Each row below is a small network's average activation on inputs in which a field has the value named, seen along a few directions.
Related values have similar rows: they may be neighbours, one step apart, or belong to one group.
In the rows, 500 means zero.
Random noise pushes rows far along 21 fixed directions. That doesn't count. These rows show it; they differ only by the noise:
[444 196 814 404 618 352 632 503 492 507 487 513 165 509 621 416 521 702
 613 499 176 676 310 545 452 613 302 821 377 469 194]
[840 535 702 599 690 585 475 384 691 376 423 459 156 488 528 398 556 507
 466 307 524 579 508 839 395 333 654 599 674 663 486]
[483 448 383 806 437 664 502 507 503 180 450 194 523 292 516 640 410 578
 636 510 463 699 516 536 438 562 549 431 632 491 606]
[786 596 456 522 415 397 480 693 677 602 377 568 626 344 556 854 392 347
 575 712 561 479 431 353 333 389 543 825 496 513 457]
[636 445 376 568 448 599 403 578 789 742 449 687 430 363 443 738 474 257
 680 821 690 526 538 317 375 492 576 199 624 541 488]
[189 364 284 535 326 355 224 558 499 565 475 753 463 593 548 291 343 520
 535 529 641 499 519 175 419 616 348 314 457 436 470]
[814 716 560 658 508 370 805 454 576 486 324 490 485 528 768 314 236 415
 418 651 534 671 554 539 525 353 718 669 168 430 503]
[392 643 479 652 711 581 404 362 566 518 175 677 524 376 519 472 562 524
 784 423 451 453 449 535 383 316 575 594 607 481 684]
[582 713 586 713 662 336 419 544 495 545 407 730 299 392 468 592 490 616
 605 468 370 322 539 402 353 623 428 435 541 495 588]
[343 587 614 706 588  86 626 612 463 493 523 530 682 562 523 518 493 707
 571 540 427 385 513 447 348 857 353 449 329 421 563]
[747 702 465 502 667 386 354 657 185 509 283 612 567 384 543 517 430 331
 501 470 491 256 843 455 210 414 458 335 565 539 485]
[509 649 302 682 327 621 678 538 384 413 326 265 613 445 656 526 470 486
 471 337 458 561 544 574 501 511 616 838 404 497 624]
[381 512 454 369 399 456 371 658 628 480 535 436 623 602 527 389 495 634
 430 378 614 665 510 305 287 476 542 686 657 422 548]
[682 334 486 398 618 222 432 390 592 707 342 758 454 491 570 414 444 343
 364 597 683 369 458 460 655 337 359 681 149 434  95]
[459 428 674 424 678 532 390 350 289 338 402 295 662 475 444 276 789 574
 554 318 659 444 565 779 376 507 395 400 725 533 403]
[358 458 550 379 392 297 104 440 299 623 573 550 518 639 671 418 437 727
 512 422 540 742 261 352 151 332 632 643 422 675 687]
[580 522 375 532 638 578 457 259 641 600 441 438 493 469 521 368 756 498
 636 458 580 529 507 446 390 708 563 385 594 487 406]
[482 521 306 785 559 407 438 509 501 365 200 573 433 344 552 588 293 462
 654 400 492 429 589 567 323 448 385 536 350 620 505]
[524 574 410 498 335 236 500 579 337 880 674 516 604 437 659 408 532 253
 331 518 814 541 733 557 566 564 705 448 312 439 555]
[722 385 460 507 482 502 690 458 722 270 362 576 436 630 509 386 265 425
 526 553 867 264 779 714 440 293 441 363 515 749 411]
[503 528 335 471 581 518 462 355 730 407 529 588 342 641 489 371 407 506
 489 305 445 445 540 605 518 451 513 563 454 655 544]
[353 222 335 522 416 555 488 631 771 345 516 422 597 745 456 563 440 492
 534 541 389 473 443 531 387 678 394 435 570 663 528]
[317 434 458 537 637 458 360 452 331 763 705 648 527 593 498 617 772 453
 599 322 449 530 413 352 410 671 631 468 522 326 384]


LATA, 10 values:
pobab: [728 500 439 459 492 584 518 424 546 469 414 446 408 635 577 483 424 531
 413 574 378 590 400 362 398 499 561 525 346 616 412]
vonu: [396 348 486 469 360 625 500 471 546 272 438 404 407 363 439 461 416 553
 672 591 543 447 557 633 550 509 291 425 661 653 527]
felaf: [453 478 543 341 656 425 524 508 573 640 708 554 328 576 530 314 445 425
 449 481 281 707 607 481 469 548 586 299 419 446 442]
livu: [632 698 533 608 602 496 259 306 571 475 352 644 298 590 366 563 471 730
 404 275 657 540 193 333 242 331 463 380 351 667 429]
ner: [437 485 348 380 546 521 463 431 836 461 363 657 344 527 497 232 400 412
 476 368 428 522 467 559 622 415 452 666 482 551 473]
nit: [722 748 606 699 791 240 459 547 743 610 283 423 610 361 486 491 611 518
 465 632 431 619 420 457 264 753 529 331 433 431 565]
nera: [578 872 290 303 718 446 416 327 418 354 340 370 873 429 344 563 412 464
 516 409 526 470 535 479 276 396 344 409 222 636 482]
met: [182 329 395 437 466 436 596 637 680 493 620 526 600 609 526 415 562 754
 603 351 578 450 663 246 393 615 534 683 738 319 519]
mit: [473 738 647 815 511 379 607 586 696 522 449 551 653 516 542 331 488 512
 262 496 639 548 438 571 733 422 770 515 524 225 785]
tazof: [731 601 778 385 452 770 528 716 171 551  96 448 583 522 513 416 661 377
 434 575 509 539 470 375 166 380 403 396 694 427 251]
LATA is arranged as a ring.
Fewest steps between ner and pobab? -> 3
Going along LATA from tazof by way of its neighbour felaf, in what order are vonu, nera, met, mit met? -> met, vonu, nera, mit

FAK, 12 values:
koli: [568 525 519 405 309 431 359 484 440 561 428 545 517 489 600 419 515 394
 597 516 661 535 366 495 282 524 445 664 546 644 402]
toku: [693 489 666 441 710 412 542 461 506 416 618 468 585 527 488 550 584 543
 537 539 471 450 516 498 448 497 544 524 615 411 363]
pum: [349 474 510 671 436 585 534 647 385 336 430 476 669 485 564 481 521 575
 567 560 354 384 543 402 628 554 570 614 762 274 713]
rav: [494 573 384 456 339 613 418 643 545 391 562 418 797 519 387 474 486 101
 371 556 664 543 536 584 664 529 455 430 587 356 394]
lunel: [406 291 162 435 352 558 524 301 407 436 654 334 723 672 595 498 503 551
 449 443 654 398 545 459 646 506 607 575 386 576 523]
bek: [305 329 495 606 461 398 246 460 401 455 422 501 386 354 590 409 604 758
 710 462 405 557 344 279 326 749 364 568 691 454 483]
nad: [530 579 489 463 549 552 497 558 480 565 619 630 607 671 387 536 652 218
 442 401 510 265 571 647 571 596 503 392 610 474 425]
bodop: [620 409 462 595 751 593 556 465 585 614 433 358 545 685 476 609 689 685
 316 480 378 606 431 293 391 589 643 343 372 397 410]
feruv: [586 405 802 486 288 468 734 676 476 622 415 516 424 564 563 458 625 645
 414 636 661 401 459 448 512 598 413 668 598 428 387]
tekel: [415 512 503 448 446 378 371 655 403 663 612 563 488 439 389 611 537 563
 353 461 607 408 592 374 499 537 394 372 487 462 504]
muze: [570 438 803 544 571 383 615 570 497 399 484 569 374 553 605 508 344 456
 646 656 236 667 291 611 368 499 466 609 414 533 393]
sus: [627 735 649 686 330 482 606 724 546 455 305 373 558 408 447 587 604 448
 555 562 519 447 425 630 277 823 338 489 642 610 564]
FAK is arranged as 3 separate groups.
List the group mates of toku, in the order listed. -> nad, feruv, tekel
List the group mates of pum, in the order listed. -> rav, lunel, bodop

NAZ, 11 values:
fel: [414 402 425 646 616 417 513 644 701 335 649 314 506 481 288 668 553 896
 348 526 353 461 549 155 550 892 346 279 562 306 495]
sevu: [636 755 460 395 184 580 204 464 263 473 568 352 506 587 552 446 517 457
 421 475 454 654 238 354 274 660 411 553 487 646 444]
gikem: [253 212 404 590 446 714 302 572 494 432 318 507 421 629 284 677 486 614
 375 362 713 697 252 273 342 390 278 288 373 496 173]
digu: [665 835 627 568 480 543 537 873 348 238 356 355 542 655 446 537  98 436
  73 516 210 899 472 343 362 367 426 394 155 353 430]
zafen: [544 793 473 564 713 715 344 304 326 283 325 290 759 182 372 443 580 370
 613 650 268 529 485 580 597 532 457 122 653 416 693]
dadup: [306 618 398 287 557 381 694 687 421 508 463 643 691 624 489 502 241 556
 496 362 628 447 842 378 344 207 466 586 315 431 531]
rifi: [703 588 597 551 471 476 660 368 866 442 768 518 369 666 473 566 357 821
 418 836 321 620 222 153 652 660 596 333 403 457 578]
risi: [375 202 470 689 908 369 544 313 342 351 312 510 594 713 599 363 560 488
 429 154 339 396 463 793 524 385 500 675 180 445 229]
kot: [717 660 642 486 302 729 621 169 191 331 509 470 394 531 661 384 479 486
 679 512 552 661 221 455 507 375 579 723 486 486 256]
rabor: [506 634 624 310 578 569 487 325 220 682 644 701 450 571 487 434 527 472
 556 489 666 429 606 555 514 196 705 186 523 619 705]
tudib: [439 367 631 644 442 419 412 605 447 335 473 502 504 502 480 743 312 504
 644 542 542 577 370 641 293 387 384 515 434 644 459]
NAZ is arranged as a ring.
Going along NAZ from rifi by way of its neighbour kot, in what order are fel, sevu, zafen, risi met? -> risi, sevu, fel, zafen
List every value one step from dadup, in the order listed. -> digu, tudib

LALIK, 11 values:
vuber: [646 529 487 569 503 509 548 634 532 526 321 182 538 399 584 454 538 626
 366 595 322 735 522 363 277 691 505 415 474 487 513]
zer: [561 760 502 423 434 767 625 550 497 344 395 402 687 385 339 728 446 625
 544 559 581 351 580 423 510 214 474 545 676 528 689]
muvi: [288 312 255 369 249 629 664 527 527 693 620 317 466 692 579 460 467 646
 379 413 696 608 687 542 445 432 726 367 405 793 831]
fugan: [297 613 459 574 447 683 641 546 661 526 455 628 216 395 323 787 441 541
 645 323 380 553 410 569 569 440 363 724 397 544 522]
mukep: [634 699 660 319 623 524 361 368 741 591 250 523 497 388 416 247 563 342
 468 643 582 657 354 662 494 382 396 434 446 578 472]
bof: [411 533 716 606 710 337 323 591 350 438 578 563 440 535 501 283 607 538
 374 326 379 542 557 525 512 626 534 442 645 238 479]
nusu: [576 426 806 146 482 485 504 457 413 681 486 453 511 558 509 365 663 628
 465 698 531 525 372 518 446 445 451 452 551 632 497]
kefa: [734 526 605 471 319 422 456 596 375 541 674 365 473 296 560 493 599 454
 329 633 530 492 515 446 695 672 520 567 674 370 468]
komad: [611 159 555 425 513 300 642 571 539 723 628 406 559 419 593 671 610 451
 457 748 468 372 571 589 682 626 486 618 405 474 372]
tuvi: [401 653 697 555 431 341 674 506 481 627 495 536 452 558 474 395 618 816
 421 536 420 254 455 511 610 726 381 512 440 537 732]
kig: [310 541 699 180 377 468 433 531 548 629 809 530 383 493 343 730 478 864
 520 460 587 732 309 262 420 321 422 705 480 513 517]
LALIK is arranged as a ring.
Going along LALIK from mukep by way of its neighbour bof, in what order are vuber, fugan, nusu, tuvi met? -> fugan, tuvi, vuber, nusu
List every value one step from komad, in the order listed. -> zer, kig
